arr =
[[ 20  17 -63  47]
 [-14 -26  24 -74]
 [-12 -22 -34 -72]
 [-51  -9   0 -65]
 [ 28  -4 -78  -1]]
Indices start at 0.
row 0 col 0 = 20
row 0 col 3 = 47
row 3 col 1 = -9
row 3 col 3 = -65
row 1 col 1 = -26
row 1 col 0 = -14
row 3 col 2 = 0
row 4 col 1 = -4
row 0 col 2 = -63
row 1 col 3 = -74

x = [ 56  42 -52 -58 -57 -55 -56  61 -55]
x[0]	56
x[1]	42
x[8]	-55
x[7]	61

B =
[[ 25  -3  72  81  19]
 [-24   5 -72 -77 -23]
 [ 25  -4  75  80  20]
 [-28   7 -73 -78 -24]
 [ 26  -4  75  82  20]
 [ 25  -2  65  69  13]
 [-20   3 -66 -71 -21]
 [-30   9 -74 -80 -26]
 [-24   5 -69 -75 -23]
 [-20   1 -62 -70 -18]
 [-12   0 -54 -55 -17]
 [-13   1 -55 -59 -19]]
Rows and columns are counted from 0.
(0, 0) = 25
(8, 4) = -23
(0, 4) = 19
(8, 1) = 5
(6, 3) = -71
(6, 2) = -66
(0, 1) = -3
(6, 1) = 3
(7, 1) = 9
(10, 2) = -54
(6, 4) = -21
(9, 1) = 1
(3, 0) = -28
(2, 0) = 25
(5, 4) = 13
(11, 2) = -55
(11, 1) = 1
(10, 3) = -55
(10, 4) = -17
(1, 1) = 5
(8, 2) = -69
(9, 2) = -62
(7, 2) = -74
(4, 1) = -4
(9, 4) = -18

m =
[[2 5 5 5 4]
 [2 6 6 5 5]
 [0 8 8 7 6]]
m[0][0]	2
m[0][1]	5
m[0][4]	4
m[1][2]	6
m[2]	[0, 8, 8, 7, 6]
m[0]	[2, 5, 5, 5, 4]
m[2][2]	8

A =
[[ 29  -1  -7  -6   5 -13   7  -2   4  -1  -5 -20  10]
 [ -7 -30  -7  24  -8 -19 -14  30 -25  19  15  -6  -5]
 [ -7 -20  -2  11 -10  -4 -15  24 -14  15  19   7  -3]
 [  2   0   1   2   0   1   1   1   1  -2   2   1  -1]
 [-31  11   9   5  -3  14   3  -9   1  -4  -3  12  -7]
 [ 25   3  -6  -8   6  -7   6  -6   7  -5  -6 -10   8]
 [-57  25  13  15  17  -1  19 -24   3  -8 -37 -11 -26]
 [ 46   2 -10 -21   7 -12   7  -8  11  -5  -4 -16  19]
 [-70  28  16  13  10   7  13 -21   3 -10 -33   2 -22]
 [  0  -1   0   0   2   1  -1   2   0   2   1  -1   0]
 [ -1   1   1  -1  -8  14  -5   3   3   2  13  13   3]
 [  0   2   1  -1   1   2  -1   2   0  -1   1   1   2]
 [  5 -25  -6  13  -4 -25 -10  22 -18  12   9 -16  -5]
 [ -2  -1  -1   1  -1   2  -1   1  -1  -1   0   1   1]]
A[0][0]	29
A[8]	[-70, 28, 16, 13, 10, 7, 13, -21, 3, -10, -33, 2, -22]
A[8][3]	13
A[:, 12]	[10, -5, -3, -1, -7, 8, -26, 19, -22, 0, 3, 2, -5, 1]
A[2][8]	-14
A[7][2]	-10
A[8][8]	3
A[4][1]	11
A[13][7]	1
A[5][9]	-5
A[4][2]	9
A[0][4]	5
A[7]	[46, 2, -10, -21, 7, -12, 7, -8, 11, -5, -4, -16, 19]
A[2][4]	-10
A[10][1]	1
A[11][8]	0
A[11][0]	0
A[3][10]	2
A[:, 8]	[4, -25, -14, 1, 1, 7, 3, 11, 3, 0, 3, 0, -18, -1]
A[:, 3]	[-6, 24, 11, 2, 5, -8, 15, -21, 13, 0, -1, -1, 13, 1]
A[0][7]	-2
A[1][0]	-7
A[0]	[29, -1, -7, -6, 5, -13, 7, -2, 4, -1, -5, -20, 10]
A[7][10]	-4
A[12][4]	-4
A[9][2]	0
A[2]	[-7, -20, -2, 11, -10, -4, -15, 24, -14, 15, 19, 7, -3]
A[12][10]	9
A[4][7]	-9
A[12]	[5, -25, -6, 13, -4, -25, -10, 22, -18, 12, 9, -16, -5]
A[13]	[-2, -1, -1, 1, -1, 2, -1, 1, -1, -1, 0, 1, 1]
A[1]	[-7, -30, -7, 24, -8, -19, -14, 30, -25, 19, 15, -6, -5]
A[:, 0]	[29, -7, -7, 2, -31, 25, -57, 46, -70, 0, -1, 0, 5, -2]
A[2][2]	-2
